A small network was shown many inputs. Here are its activations along a few directions, one row for each input.
In each table, some parts of the input vary, and every possible input appears once, in random order.
Descriptions start from the smaller parts, as in this example, which fits no table here: line(6) and (point or line(9) or (values(3) and ring(5))).
Shared parts are said once, and a part with two or three values counts as separate values.
In the rows, zero is written as 128.

Other details of the inputs shift rows strongly along three fixed directions, in all tables alike. That doesn't count.

A family of inputs:
x1: [140 108 138 128 135  88 147 129 119 133 117]
x2: [110 154 114 128 120 174 101 122 131 131 141]
x3: [129 133 135 144 134 135  87 127 141 121 135]
x4: [132 115 107 112 125 118 141 122 166 133 122]
x5: [165 128 147 124 155  96 141 148 170 149  90]
x6: [151 151 143 140 141 119  89 146 159 161 134]
x7: [109 133 132 135 137 138 113 113  66 116 116]
x8: [127 113 141 129 132 105 168 127 102 136  93]
x9: [103 115 105 111 117 117 145 127 111 108 141]
x10: [ 94 113 104 113 113 140 145 111  85  89 142]
x11: [163 145 152 137 142 119 104 151 161 143 140]
x12: [149 123 124 121 124 123 140 149 228 135 127]
x13: [158 133 149 127 141 116 157 150 168 152  96]
x14: [146 126 151 143 146 100 116 147 159 138 106]
x15: [122 150 134 150 122 155  72 116  98 140 162]
x16: [ 97 159 108 123 118 163  88 133 125 128 152]
x17: [131 127 117 127 127 137 103 113 135 124 145]
x18: [166 141 175 152 158 120 115 138 110 142 103]
x19: [128 124 120 109 126 113 172 149 163 135 103]
x20: [104 108 125 128 126 122 148 101  61 111 110]
x21: [136 141 118 120 128 156 119 127 164 129 131]
x22: [134 150 131 138 133 141  85 127 142 154 132]
x23: [119 124 124 116 117 125 166 141 136 124 126]
x24: [120 105 108 115 116 104 146 122 134 120 140]
x25: [156 137 161 136 156  98 126 158 119 128 116]
x26: [158 130 165 150 142 106 129 139 121 153 114]
x27: [115 144 145 144 138 138 111 125  70 133 110]
x28: [124 106 139 135 120 118 170 114  90 129 109]
x29: [108 117 128 124 119 107 156 134  91 123 130]
x30: [127 135 107 121 122 140  92 124 154 121 164]
x31: [ 98 109  95 105 102 151 171 110 119  96 138]
x32: [128 104 138 138 133 114 139 102  69 113 117]
x33: [128 128 119 132 117 149 107 109 125 124 153]
x34: [153 167 158 144 156 153  86 145 132 139 118]
x35: [141 143 162 142 146 124 128 147  92 121 117]
x36: [129 155 117 129 130 155  84 128 160 151 133]
x37: [124 101  89  98 113 131 163 112 174 112 128]
x38: [142 128 161 154 140 129 114 115  71 128 121]
x39: [109 124  96 121 105 140 120 129 193 133 143]
x40: [107 116  98 103 117 141 154 119 132  99 130]
x41: [149 112 152 137 132 101 167 132 125 145 103]
x42: [119 133 120 137 125 145  82 106  97 117 160]
x43: [157 112 130 121 125 106 158 139 176 134 131]
x44: [111 125  82 110 110 148 103 107 165 127 158]
x45: [110 153 128 136 120 154  96 133 105 128 159]
x46: [114 115 120 115 115 126 182 132 126 121 115]
x47: [113 104 124 120 127 121 167 110  81 100 109]
x48: [141 124 148 139 127 107 137 137 118 140 134]
x49: [137 112 106 101 127 125 162 127 179 119 113]
x50: [124 123 125 130 119 114 128 130 124 137 140]
x51: [141 151 162 141 162 117 108 147  95 134  98]
x52: [116 130 130 123 135 118 135 136 103 117 119]
x53: [109  98 101 116 102 119 160 108 128 128 135]
x54: [108 144 114 127 115 162  98 124 109 109 170]
x55: [110 137 118 141 109 157  93 124 161 131 152]
Each input here is: ring(5) and (point or ring(10)).
The inputs of x18 and x5 match in every part but the ring(5) part. If x12 is changed in the same way as x18 into x5, which row does it become? -> x14
The inputs of x38 and x41 match in every part but the ring(5) part. If x11 is changed in the same way as x38 into x41, which row does it become? -> x48
List by row number the other rows that have the ring(5) part in common with x27. -> x6, x8, x16, x19, x22, x29, x36, x39, x50, x53
Which other rows does x52 become when the ring(5) part takes its other values? List them by row number. -> x10, x16, x23, x35
Start at x10 and move only the ring(10) part, one step at a time. The first step leads to x25. Which rows follow, in order? -> x30, x42, x17, x32, x37, x49, x47, x40
